These are the activations of a small neural network, seen along a few directions. Each row is one input.
In each table, some parts of the input vary, and every possible input appears once, in random order.
A made-up example of a description, with smaller parts first: one of 8 places around a ring, together with either a single point or one of 11 places around a ring or (one of 3 separate values, together with one of 4 places along a line).
Shared parts are said once, and a part with two or three values counts as separate values.
In the rows, 128 means zero.

Other details of the inputs shift rows strongly along two fixed directions, in all tables alike. That doesn't count.

A family of inputs:
r1: [121 122 158 137 108 143 116 133 154 132 134 103]
r2: [130 114 172 129 140 140 101 135 145 133 135 115]
r3: [129 121 167 132 111 146 115 134 149 134 122 107]
r4: [136 132 113 148 136 114 144 118 124  93 137 186]
r5: [145 125 115 136 146 123 152 129 127  91 135 185]
r6: [117 119 150 115 141 131 100 130 131 151 140  91]
r7: [137 126 108 141 135 118 153 128 130  90 145 181]
r8: [115 126 109  94 159 117  96 117  96 181 121  71]
r9: [133 137  86 127 128 122 161 120 121 111 125 152]
r10: [125 122 168 145  99 143 119 132 158 121 134 118]
r11: [117 127 119 105 134 134 112 124 120 169 117  68]
r12: [126 138  35  97 173 100 153 111  80 139 130 135]
r13: [150 135 116 132 116 127 166 155 116  99 112 183]
r14: [130 111 176 137 137 148 120 148 165 110 152 131]
r15: [127 112 174 145 126 141 115 142 162 110 154 133]
r16: [139 136 107 140 115 124 165 122 132  92 127 175]
r17: [121 132 114 111 121 122 109 114 108 164 113  82]
r18: [147 134  95 116 133 127 163 155 104 119 105 161]
r19: [111 122 147 123 136 128  97 126 132 152 142  90]
r20: [135 144  37 103 151 105 157 103  79 142 101 135]
r21: [141 118 183 134 110 154 130 175 149 120 119 134]
r22: [129 120 169 138 116 153 125 140 164 120 133 116]
r23: [132 122 176 152  97 142 115 128 157 114 126 132]
r24: [129 123 172 147  96 141 114 128 153 122 125 121]
r25: [138 139  92 129 120 117 154 113 112 113 114 158]
r26: [137 131  97 125 145 111 145 119 109 111 130 165]
r27: [139 128  96 123 153 117 148 124 111 111 128 164]
r28: [124 114 173 136 127 140 112 143 157 119 153 123]
r29: [122 124 162 133 101 140 116 133 149 132 132 104]
r30: [149 136 122 155 109 125 165 120 138  74 122 202]
r31: [116 132 169 151  97 140 118 125 159 122 135 119]
r32: [125 122 168 140 102 145 123 138 160 120 138 116]
r33: [116 118 148 115 135 129 100 133 130 151 144  89]
r34: [116 118 164 137 132 136 104 134 151 131 150 109]
r35: [138 122 181 132 110 149 123 167 142 128 114 128]
r36: [123 123 163 132 117 147 118 135 155 133 130 104]
r37: [116 127  97  93 162 112  95 112  89 182 121  72]
r38: [119 132  94  96 140 123 112 113  98 180 104  66]
r39: [117 122 107  91 161 121  99 123  99 180 123  68]
r40: [129 124 174 143  94 140 116 131 151 122 126 121]
r41: [102 129 117 112 150 121  98 118 117 169 140  73]
r42: [139 140  68 104 130 111 160 146  81 137 104 144]
r43: [116 119 122  99 157 129 103 131 116 168 135  73]
r44: [129 114 176 144 125 136 102 133 150 120 141 130]
r45: [134 124 181 148 105 146 117 130 157 115 122 134]
r46: [128 111 174 134 140 147 115 145 161 119 148 123]
r47: [100 134  99 103 153 112  97 111 100 181 133  66]
r48: [137 130  96 126 143 110 142 120 108 111 133 165]
r49: [134 125 180 144  98 144 124 162 145 120 120 138]
r50: [127 139  93 137 143 107 139 109 109 113 132 165]
r51: [116 152  35 114 140 103 158 100  90 141 118 127]
r52: [123 117 170 128 137 139 106 137 147 132 143 112]
r53: [110 126 123 112 144 117  91 115 107 172 128  77]
r54: [132 137  58 110 144 119 164 121 106 128 120 134]
r55: [125 114 168 126 140 142 109 140 149 132 143 111]
r56: [129 136  46 107 158  96 143 107  78 139 122 139]
r57: [120 119 151 118 133 127  95 129 125 153 135  93]
r58: [143 137 112 142 116 124 160 119 128  94 117 179]
r59: [149 133 117 147 118 130 166 126 138  81 122 192]
r60: [138 138 114 160 108 127 172 124 148  73 136 196]
r61: [136 140 108 151 107 118 157 114 128  95 121 178]
r62: [132 143  82 136 121 111 149 105 108 116 114 157]
r63: [123 132 177 159  95 139 114 121 158 114 128 134]
r64: [111 136 145 133 107 129 103 113 131 155 118  88]
r65: [130 133  66 109 167 111 150 119 100 127 133 145]
r66: [143 135  93 122 121 120 159 150 101 119 109 161]
r67: [117 127 100  93 166 115  96 114  91 181 119  73]
r68: [128 130 177 143 100 142 120 157 142 128 119 128]
r69: [145 136 120 151 113 130 173 127 144  73 129 198]
r70: [138 139 116 160 103 124 170 122 144  73 133 197]
r71: [126 121 164 130 114 148 120 138 154 132 130 103]
r72: [104 136  93 103 153 107  96 105  90 183 124  71]
Each input here is: one of 8 places along a line, together with either a single point or (one of 2 separate values, together with one of 4 places along a line).
Question: The inputs of r57 and r27 match in every part but the place on the line of 8. If r32 is changed in the same way as r57 into r27, which row does it become?
Answer: r22
Question: Change only the place on the line of 8 in r44. List by row number the other rows that result.
Answer: r2, r4, r5, r37, r48, r50, r67
Question: Change only the place on the line of 8 in r6. List by row number the other rows that result.
Answer: r7, r19, r33, r43, r47, r52, r55
Question: Change only the choice among 2 separate values in r5. List by row number the other rows that result.
Answer: r59
Question: Change only the place on the line of 4 in r10. List by row number the other rows that result.
Answer: r1, r23, r24

A family of inputs:
r73: [112 138 127 110 119 128 107 126 113 174 111  71]
r74: [ 87 123 110 120 162 116  92 110 131 165 171  66]
r75: [141 127 163 184 101 130 142 108 169  59 143 207]
r76: [114 123 223 168  97 156  81 110 186 129 132  98]
r77: [117 102 130  96 184 118  82 114 120 159 164  80]
r78: [105 124 115 108 155 130 103  93 137 162 145  61]
r79: [129 129 123  96 104 143 126 160 109 178  92  63]
r80: [114 125 225 161  67 155  95 138 181 128 133  96]
r81: [134 145  44 145 153 109 193  74 134  64 148 206]
r82: [137 112 161 158 145 140 161 176 171  58 179 208]
r83: [128 120 128 105 143 130 100 138 106 172 109  82]
r84: [137 112 232 139 112 172  98 168 171 136 113 104]
r85: [127 122 222 143  79 165 109 169 171 134 120  99]
r86: [140 155  59 149 115 103 190 104 109  76 119 214]
r87: [135 108 170 169 146 126 130  99 182  51 187 203]
r88: [127 113 123  85 168 150 119 139 131 164 126  65]
r89: [157 110 243 164  53 182 140 185 199  84 109 154]
r90: [121 124 222 152  71 157 103 154 175 128 128 103]
r91: [145 137  53 130 159 114 195 105 124  70 143 207]
r92: [125  99 131  88 191 128  89 131 118 162 154  79]
r93: [104 133 127 118 145 106  80  95 102 170 133  85]
r94: [143 140 151 183  58 142 170 111 175  60 119 194]
r95: [124 149  41  99 111 107 153 117  77 163  96  98]
r96: [150 130 174 175 105 143 153 133 168  62 127 211]
r97: [128 122 222 144  92 164 109 164 171 129 121 109]
r98: [122 122 144  98 154 120  88 145  94 176 121  87]
r99: [113 109 130  95 176 137 109 172 123 163 156  78]
r100: [156 150  48 139  93 112 206 118 105  78  98 208]
r101: [109 130 220 166  66 154  96 125 186 127 134  94]
r102: [131 134  62  90 168 101 126 129  63 166 108 118]
r103: [127 130  49  81 183 123 149 114  97 156 122  96]
r104: [119 147  51 111 150 103 128  85  83 161 104 107]
r105: [138 109  63  71 210 111 128 129  83 152 141 112]
r106: [122 150  42 105 106 108 147  94  84 163  92  92]
r107: [135 145  48  91 115 120 157 128  79 168  79  93]
r108: [ 91 122 109 113 165 114  95 124 123 165 172  71]
r109: [164 133  64 124 147 112 187 143  92  87 108 216]
r110: [109 107 121 102 182 112  78  95 121 161 167  75]
r111: [136 103 243 130 124 154  80 177 153 137 134 113]
r112: [124 128 133 106 142 139 101 133 113 178  98  72]
r113: [156 131 168 153  99 150 174 168 156  70 116 204]
r114: [109 128 134 116 144 107  80 110 101 168 134  90]
r115: [124 132 135  97 113 141 120 161 110 178  99  68]
r116: [149 122 176 170 114 128 142 143 153  61 144 222]
r117: [154 139  58 141 138 101 180 115  98  76 121 224]
r118: [138 146  63 155 138  91 169  92 103  73 135 226]
r119: [131 147  41  90 120 116 159 132  74 168  86  96]
r120: [119 124 212 162  56 156 104 138 180 126 128  96]
r121: [137 104 235 134 121 158  86 176 157 135 128 114]
r122: [148 140  73 137 149  91 169 122  89  79 133 231]
r123: [109 127 132 119 141 113  80 110 107 171 129  82]
r124: [101 146 116 122 116 122 105  95 119 170 115  69]
r125: [121 139  52 107 151  97 121  90  78 161 114 107]
r126: [130 135  50 138 168  98 188 137 112  69 173 222]
r127: [138 141 149 184  59 139 169 117 174  62 128 195]
Question: What do these inputs look like to the network?
Answer: one of 5 places along a line, together with either one of 3 separate values or one of 8 places along a line
Question: The inputs of r106 and r107 match in every part but the place on the line of 5. If r80 is changed in the same way as r106 into r107, which row does it become?
Answer: r85
Question: The inputs of r99 and r82 match in every part but the place on the line of 5. If r79 is changed in the same way as r99 into r82, which row does it become?
Answer: r119
Question: A walk changes only the place on the line of 5. It starts at r84 and steps to r112. List the rest of the walk in order.
Answer: r96, r104, r76
Question: Which other rows agree with r76 in the place on the line of 5? List them by row number.
Answer: r74, r75, r81, r87, r93, r94, r101, r118, r124, r127
Question: Change only the place on the line of 8 in r73. List by row number the other rows that result.
Answer: r90, r95, r96, r100, r116, r117, r122
Question: Change only the choice among 3 separate values in r78. List by row number the other rows that result.
Answer: r108, r110
Question: Change only the choice among 3 separate values in r92. List by row number the other rows that result.
Answer: r82, r103

A family of inputs:
r128: [125 136  92 119 132 119 136 116 110 139 119 120]
r129: [136 128 139 134 115 135 140 142 135 115 122 144]
r130: [135 124 128 136 140 127 143 133 137  99 145 164]
r131: [126 133 116 116 124 127 125 129 114 149 113 105]
r132: [128 129 149 135 107 138 127 134 141 128 122 121]
r133: [122 129 139 123 121 130 111 129 124 150 120 100]
r134: [131 145  38 104 151  99 156 112  74 140 110 142]
r135: [122 117 155 125 142 134 107 132 141 136 144 109]
r136: [131 128 137 138 117 134 138 131 141 113 129 142]
r137: [121 130  98 118 148 114 124 113 112 138 134 121]
r138: [131 140  74 113 135 112 146 118  95 138 112 133]
r139: [121 126 145 131 124 131 110 123 135 139 131 108]
r140: [122 132 125 120 120 130 120 125 122 149 117  99]
r141: [121 122 146 127 133 133 111 127 138 137 137 108]
r142: [125 122 149 133 127 135 121 132 144 124 139 123]
r143: [133 126 120 123 141 126 135 134 122 123 130 141]
r144: [122 120 145 119 141 130 104 132 127 148 133 102]
r145: [135 127 139 136 117 135 139 138 138 113 127 145]
r146: [119 129 128 123 125 128 113 119 125 148 125  99]
r147: [129 130 138 143 117 128 131 122 139 113 132 145]
r148: [130 124 151 132 119 137 123 137 140 127 127 124]
r149: [135 130 126 143 122 127 144 124 137 101 132 162]
r150: [140 135 112 136 115 127 159 135 125 103 118 167]
r151: [123 135 103 117 127 121 127 117 110 147 117 109]
r152: [126 124 122 115 146 125 117 129 117 144 130 112]
r153: [127 120 148 121 134 136 115 141 133 139 131 110]
r154: [120 127 113 117 145 121 116 117 119 145 134 107]
r155: [122 125 139 122 128 130 109 128 126 148 126 101]
r156: [124 118 153 133 142 130 112 128 141 122 148 129]
r157: [130 120 141 135 143 128 127 128 140 109 147 149]
r158: [134 134 127 144 113 126 145 124 134 103 126 162]
r159: [131 125 153 133 118 136 122 137 138 126 125 127]
r160: [135 131 126 142 120 129 147 127 137 102 130 161]
r161: [137 131 125 133 121 130 144 136 128 113 121 151]
r162: [125 124 147 126 124 134 113 131 133 139 127 108]
r163: [135 133 124 142 114 129 150 128 137 102 127 159]
Question: The inputs of r156 and r157 match in every part but one. If r147 is changed in the same way as r156 into r157, which row does it become?
Answer: r146
Question: What do these inputs look like to the network?
Answer: one of 4 places along a line, together with either one of 3 separate values or one of 6 places around a ring
Question: Which other rows agree with r128 in the place on the line of 4? List them by row number.
Answer: r131, r135, r140, r141, r143, r148, r160, r161
Question: Which other rows agree with r142 in the place on the line of 4? List them by row number.
Answer: r129, r130, r132, r136, r145, r150, r153, r163
Question: Change only the place on the ring of 6 in r155. List by row number the other rows that result.
Answer: r133, r134, r139, r147, r158

A family of inputs:
r164: [118 138  92 128 137 103 126 108 101 132 131 139]
r165: [142 127 114 140 143 121 149 108 135  92 137 178]
r166: [112 132 136 118 106 134 107 136 119 174 110  67]
r167: [134 126 195 156  88 142 117 151 154 109 124 148]
r168: [106 127 131 114 127 132  99 113 135 165 137  59]
r169: [133 127 153 139  93 146 139 143 153 117 122 126]
r170: [127 138  59 115 155 113 150 100 107 130 127 132]
r171: [145 114 195 147 106 153 123 145 165 105 121 145]
r172: [129 123 164 127 110 153 118 141 150 139 115  97]
r173: [121 106 167 122 159 136 100 149 146 134 164 110]
r174: [150 132 108 159 135 112 167 112 130  58 141 232]
r175: [130 121 120 101 157 129 130 160 110 144 131 118]
r176: [137 138  85 106 140 113 133 121  85 149 103 124]
r177: [110 141  73 120 135 106 134 105 101 144 129 115]
Question: What do these inputs look like to the network?
Answer: one of 2 separate values, together with either a single point or one of 6 places around a ring
Question: The inputs of r172 and r170 match in every part but the choice among 2 separate values. If r166 is changed in the same way as r172 into r170, which row does it become?
Answer: r177
Question: Change only the choice among 2 separate values in r173. List by row number the other rows that result.
Answer: r175

A family of inputs:
r178: [107 121 102  70 172 126  77 134  83 222 115  17]
r179: [120 114 184 155 126 134 101 122 164 110 157 135]
r180: [137 128  90 113 148 113 147 128 102 121 127 156]
r181: [134 130  99 122 145 116 146 127 110 116 135 153]
r182: [132 133 176 155  86 141 121 129 153 111 118 143]
r183: [133 136  95 127 119 128 161 130 123 114 118 145]
r184: [128 105 214 126 129 154  82 156 160 148 134  85]
r185: [129 130 102 130 151 118 141 114 125 111 144 156]
r186: [129 130 100 127 143 117 143 127 125 111 145 153]
r187: [133 144  97 127 110 118 145 127 103 132 101 139]
r188: [136 143  80 121 118 118 165 135 102 125 104 150]
r189: [131 127 160 144 101 147 133 130 160 111 129 129]
r190: [132 125 167 155  92 141 127 125 159 109 125 137]
r191: [110 125 127 119 151 120 102 109 124 150 141  96]
Question: What do these inputs look like to the network?
Answer: either one of 6 places around a ring or one of 8 places along a line
Question: A walk changes only the place on the ring of 6. It starts at r190 and steps to r182. List the rest of the walk in order.
Answer: r187, r188, r183, r189
